These are the activations of a small neural network, seen along a few directions. Each row is one input.
Each table varies a few parts of the input and shows all the possible inputs, shuffled.
A made-up example of a description, with smaller parts first: values(2) and (point or line(9) or (ring(5) and line(6))).
Shared parts are said once, and a part with two or three values counts as separate values.
(in the rows, 128 means zero)

Other details of the inputs shift rows strongly along two fixed directions, in all tables alike. That doesn't count.

A family of inputs:
R1: [132  95 127 101 149 161 124 131  86  54 123]
R2: [150  78 132 101 141 131 120 136  99  91 156]
R3: [135 218 121 147 101 148 139 128 127 104  41]
R4: [153  93 132 112 134 127 123 125 119  98 142]
R5: [144  54 141 111 155  62 150 102 174 191 179]
R6: [137 145 130 108 132 140 127 141 101 127 154]
R7: [121 203 103 171  91 156 144 119 119 122  46]
R8: [128 113 137 140 117 123 102 139 117  96 123]
R9: [112 190 115 180 116 136 160 115 130 132  78]
R10: [103 212 116 211  97 134 138 130 144  83  23]
R11: [120 181 103 166 102 144 142 118 140 142 100]
R12: [139  97 126 106 142 141 121 119 118  84 132]
R13: [139 138 138 176  82  40 134  94 230 215  84]
R14: [124 115 136 104 152  94 146 117 152 202 184]
R15: [123 208 105 189  90 130 155 102 173 152  76]
R16: [104  82 131  99 144 161  83 141  82  71 144]
R17: [161 113 152 104 128  87 148 112 186 206 137]
R18: [ 97  72 120 125 148  90 113 132 143 200 192]
R19: [139  28 138  85 167  81 134 111 147 177 208]
R20: [141 138 142 188  82  29 146 100 236 211 107]
R21: [157  55 155  63 159 106 128 132 144 189 228]
R22: [140 101 142  68 156 178 117 147  84  78 157]
R23: [153  45 136  86 143  79 127 107 152 197 175]
R24: [131 160 128 113 128 138 134 143 103 124 131]
R25: [ 96  76 137 102 153 155  91 147  72  66 142]
R26: [115 103 113 137 116  91 114 124 154 202 138]
R27: [157 135 149 110 129 142 138 140 123 103 130]
R28: [106 180 103 151 120 180 136 131  89  89  91]
R29: [113  61 146 123 142  64 123 117 166 188 176]
R30: [136 108 146  76 160 171 128 144  93  78 145]
R31: [148 103 152  80 146 145 137 147 102 109 156]
R32: [119 146 113 162 111 136 110 148 113 109 109]
R33: [101 160 111 165 118 150 113 140 115  91  85]
R34: [125 184 135 199  86  93 137 106 197 114  42]
R35: [141 106 144  78 152 158 126 133 118 107 158]
R36: [110 119 116 138 135 102 151 110 148 209 170]
R37: [111 101 131 112 135 163  83 144  81  57 122]
R38: [131 200 109 183  92 145 146 126 125 118  82]
R39: [145 121 143 174  97  42 129 100 226 208 134]
R40: [115 135 106 122 131 183 117 144  65 103 147]
R41: [125 203 132 159 123 127 158 119 140 121  75]
R42: [142 234 122 176  89 119 156 109 185 132  57]
R43: [ 96 112 109 121 139 169  90 147  83  93 139]
R44: [133 107 154  85 168 167 135 144  83  77 134]
R45: [146  75 132  95 141 128 128 136  97  94 149]
R46: [109 125 113 137 129 166  91 154  78  84 127]
R47: [125 187 119 123 125 166 128 130 113  89 100]
R48: [119 145 126  96 149 150 127 137 100 118 146]
R49: [136 142 149 105 149 165 142 138 108  70 106]
R50: [134 131 129  93 141 150 120 140  93 126 169]
R51: [107 135 109 150 119 144 106 140 119 121 119]
R52: [145 129 125 128 124 146 127 123 119  66  95]
R53: [110  60 118 110 142  96 107 144 122 199 207]
R54: [132 154 113 167 101  81 162 110 177 225 142]
Each input here is: ring(6) and (point or line(8)).
Changing only the ring(6) part turns R47 into R15. The same change can be made to R48. Which row results?
> R28
List by row number the other rows that have the ring(6) part in common with R10.
> R18, R26, R32, R33, R43, R46, R51, R53
Which other rows does R42 become when the ring(6) part takes its other values? List them by row number.
> R11, R22, R37, R51, R52
Which other rows does R31 become when the line(8) part takes its other values? List them by row number.
> R21, R22, R27, R30, R35, R44, R49

A family of inputs:
R55: [119 124 129 104 139 127 121 140 103 153 156]
R56: [163 107 138 139 109  66 146 106 196 185 126]
R57: [129  73 148  73 167 135 118 137 114 105 179]
R58: [106 154 112 152 122 175 110 150  72  48  95]
R59: [119 133 125 167 108  87 128 116 190 191 124]
R60: [144 124 154 144 131  64 157  96 213 178 128]
R61: [172 127 148 138 107  70 144 103 207 183 137]
R62: [108  78 115  98 150 154 100 138  96 140 176]
R63: [125 144 119 153 109 101 148 102 185 199 126]
R64: [121  83 117  87 162 148 126 141  79 146 202]
R65: [115  79 133  81 158 151 112 152  84 154 190]
R66: [112 108 111 115 137 128 107 126 112 146 156]
R67: [167 141 148 140 108  75 148 106 212 170 129]
R68: [150  61 138  75 145 135 105 137  96 114 174]
R69: [113 162 106 139 123 187 129 136  69  56  99]
R70: [117 104 128 125 135 125 121 143 105 140 166]
R71: [156 141 150 140 115  73 152 106 219 170 128]
R72: [116 168 115 127 131 196 124 146  76  67  85]
R73: [129  46 143  75 168 126 124 132  95 120 174]
R74: [107  82 114  76 154 145 110 129  79 150 192]
R75: [102  84 118  98 147 128  92 142  90 139 176]
R76: [117 181 103 171 111 173 125 134  96  53  73]
R77: [131 161 143 145 130 155 140 123 112  40  50]
R78: [133 236 115 184  92 127 156 113 160 119  35]
R79: [108 167 124 133 119 170 105 153  70  59  85]
R80: [153 104 139 141 114  62 156 104 194 184 121]
R81: [136 229 124 203  87 126 162 124 159 111  44]
R82: [113 183 127 160 107 175 117 148 100  63  59]
What do these inputs look like to the network?
> ring(10) or (values(3) and ring(6))
Which of the alternatives is R65?
> values(3) and ring(6)
List by row number the other inputs of the same sort as R77.
> R56, R57, R60, R61, R67, R68, R71, R73, R80
Which other rows does R78 become when the values(3) part takes its other values? List them by row number.
> R64, R72

A family of inputs:
R83: [125 157 139 154 123 139 145 112 115  47  42]
R84: [122  96 146 134 133  91 115 128 168 170 154]
R85: [136 138 142  95 143 159 122 133 110  80 117]
R86: [125 194 128 181  91  86 141 121 186 186  76]
R87: [ 97 120 108 120 136 157 100 136  97 103 142]
R88: [104 125 133 149 138 152 135 126  97  66  92]
R89: [108 124 106 110 130 167 112 138  82 119 125]
R90: [119 150 115 131 112 154 119 150  82 113 109]
R91: [108 134  99 141 127 160 109 132  91  93 128]
R92: [140 171 148 118 132 158 127 138 118  62  86]
R93: [122 189 101 182  97 149 125 123 116  84  74]
R94: [141 149 139 131 121 102 149 129 163 181 152]
R95: [118 154 130 148 114  97 125 124 162 191 115]
R96: [155  81 137  71 151 135 126 138  96 129 190]
R97: [140 102 152 122 128  83 116 120 172 154 132]
R98: [130 163 125 142 142 136 172 118 143 135 110]
R99: [134  73 139  58 162 139 119 131 113 134 189]
R100: [118 154 114 168 121  92 165 109 170 190  92]
R101: [144  69 140  91 135 119 110 141 103 113 162]
R102: [123 167 109 143 107 168 119 145  73  91  87]
R103: [140  73 133  62 160 142 125 128 110 134 189]
R104: [105 150 119 123 126 161 106 139  94 112 102]
R105: [153  77 132  71 155 138 127 131  99 134 190]
R106: [149 128 147 143 108  87 129 126 168 129 102]
R107: [138 101 133 137 140  89 151 105 162 142 112]
R108: [146 152 144 161  99  80 133 102 206 145  76]
R109: [135 202 141 156 122 149 173 109 132  53  37]
R110: [103 206 119 178 107 153 156 120 110  84  26]
R111: [142  81 147  63 158 133 121 148  98 121 188]
R112: [109 121 109 158 139  93 149 112 159 172 139]
R113: [128 206 138 145 120 166 133 137 122  85  79]
R114: [109 123 121 133 129 123 111 145 110 130 156]
R115: [142 127 134 115 155 125 166 116 139 120 122]
R116: [146 135 122 130 124 109 151 110 169 198 159]
R117: [124 148 109 161 107 117 124 126 128 135 131]
R118: [135 120 112 141 112  90 136 113 156 221 152]
R119: [154 116 140  93 135 131 135 138 115 116 151]
R120: [142 110 126  95 141 146 129 139  95 147 186]
R121: [114 127 104 117 128 167 113 139  76 118 123]
R122: [124 142 128 145 109  87 135 130 158 200 133]
R123: [161 126 136 148 101  87 135 114 167 141 109]
R124: [121  88 129  69 158 151 119 134 105 158 202]
R125: [142  91 151 116 130  81 118 127 163 156 145]
R126: [121 177 106 192  92  89 143  98 202 172  95]
R127: [130 143 124 154 109 161 115 144  94  57  92]
R128: [111  67 137 100 151 131  97 137 117 134 174]
R129: [115  73 143 106 149 125 100 151 111 128 173]
R130: [101 114 121 150 139  90 146 105 149 176 152]
R131: [139  90 126 102 135 157 106 134  87  69 122]
R132: [149 137 126 104 136 167 133 130 100  74 112]
R133: [125 126 129 143 116 150 115 150  98  73 111]
R134: [110  62 130  98 148 136 101 136 117 132 176]
R135: [125 144 140 135 138 106 175 103 160 174 139]
R136: [117  60 140 102 147 124 103 153 103 128 186]
R137: [121 185 124 193  96  75 137 115 200 175  97]
R138: [114 135 128 151 123  86 119 120 172 185 146]
R139: [114 103 113 122 131 125 112 142 101 141 177]
R140: [132 215 136 157 109 159 139 140 128  84  67]
R141: [131  90 123 131 129 130 116 130 116 125 152]
R142: [101 152 114 140 127 154 103 134 107  92 110]
R143: [138 159 128 119 125 163 137 146  95 103 130]
R144: [114 105 120 125 131 164 108 137 101  78 122]
R145: [120 108 118 134 129 165 109 138  94  74 119]
R146: [137  83 130 103 132 128 113 123 125 111 136]
R147: [129 135 133 123 119 159 109 130 111  49  74]
R148: [136 167 137 142 118 107 146 110 184 183 129]
R149: [115 106 124 148 145 125 141 124 131 116 117]
R150: [153 141 124 137 119 105 153 111 166 198 158]
R151: [137 119 125 112 132 113 146 112 164 198 175]
R152: [150  85 130 109 129 124 114 125 113 113 142]
R153: [140 145 146 102 139 153 124 145 105  74 114]
R154: [115 128 117 132 117  98 129 113 166 207 138]
Changing only one part turns R83 into R110. The same change can be made to R106. Which row results?
> R122
What do these inputs look like to the network?
> ring(6) and (values(2) or ring(10))
Which other rows does R150 become when the ring(10) part takes its other values? List them by row number.
> R94, R113, R116, R120, R124, R140, R143, R148, R151
Which other rows does R108 become when the ring(6) part takes its other values? List them by row number.
> R85, R104, R128, R142, R148
Which other rows does R100 become when the values(2) part takes its other values? List them by row number.
> R110
Which other rows does R153 become when the ring(10) part takes its other values? List them by row number.
> R85, R92, R96, R99, R103, R105, R111, R119, R132

A family of inputs:
R155: [152 177 131 129 118 147 145 133 131 114 114]
R156: [115 136 123 151 142  87 157 107 171 195 156]
R157: [160 157 142 135 107 123 125 134 146  91 106]
R158: [139 200 137 136 114 158 144 128 147 106  83]
R159: [112 160 138 132 143 118 152 121 139 135 108]
R160: [134 145 155 132 123 122 125 124 153  96  80]
R161: [129 112 107 143 126  79 162  92 178 229 156]
R162: [110 173 105 172 120 135 153 111 128 126  94]
R163: [109  98 131 134 148 148 115 137 100  66 119]
R164: [130  55 148  35 172 172  83 157  61  80 196]
R165: [120  87 110 121 130 148 116 126  92  82 117]
R166: [101 121 116 143 110  75 109 135 167 239 180]
R167: [164  94 135 126 105  76 136 114 174 200 178]
R168: [155 186 123 151 100 154 151 132 125 111  87]
R169: [115 100 147 108 151 130 117 140 107  81 112]
R170: [101  60 123 118 125  89  58 147 130 208 211]
R171: [143  88 117 111 128 148 112 137  93  93 129]
R172: [144 174 111 154 111 150 150 121 124 121  87]
R173: [109  89 145  49 179 174 113 149  56 106 177]
R174: [118 150 117 179 108 127 137 115 138  82  70]
What do these inputs look like to the network?
> values(2) and (point or ring(9))
Changing only the values(2) part turns R156 into R163. The same change can be made to R159. Which row results?
> R169

A family of inputs:
R175: [139 143 148 143 131 111 150 118 162 136 116]
R176: [137 152 139 112 124 167 120 147  92  54 102]
R177: [116  32 132  57 181 129 110 135  82 126 212]
R178: [126 151 133 130 146 164 129 131  93  47  89]
R179: [141 140 131 118 124 168 104 145  80  48  91]
R180: [150 159 134 164 102 123 134 113 165 114  68]
R181: [124 172 103 200  96  94 142 123 183 174 116]
R182: [128 125 129 124 125 177 116 142  79  41  78]
R183: [122 128 124 126 126 148 132 127 111  68  92]
R184: [136  47 138  44 161 136  95 150  83 132 221]
R185: [129 185 101 161 103 140 154 108 147 152 102]
R186: [ 89  93 126 117 140 105  99 125 138 208 198]
R187: [114 165 113 151 120 101 141 124 161 201 109]
R188: [129 154 120 179  93  64 156 105 182 228 132]
R189: [139  76 150  94 150  95 138 127 161 192 196]
What do these inputs look like to the network?
> values(5) or ring(10)
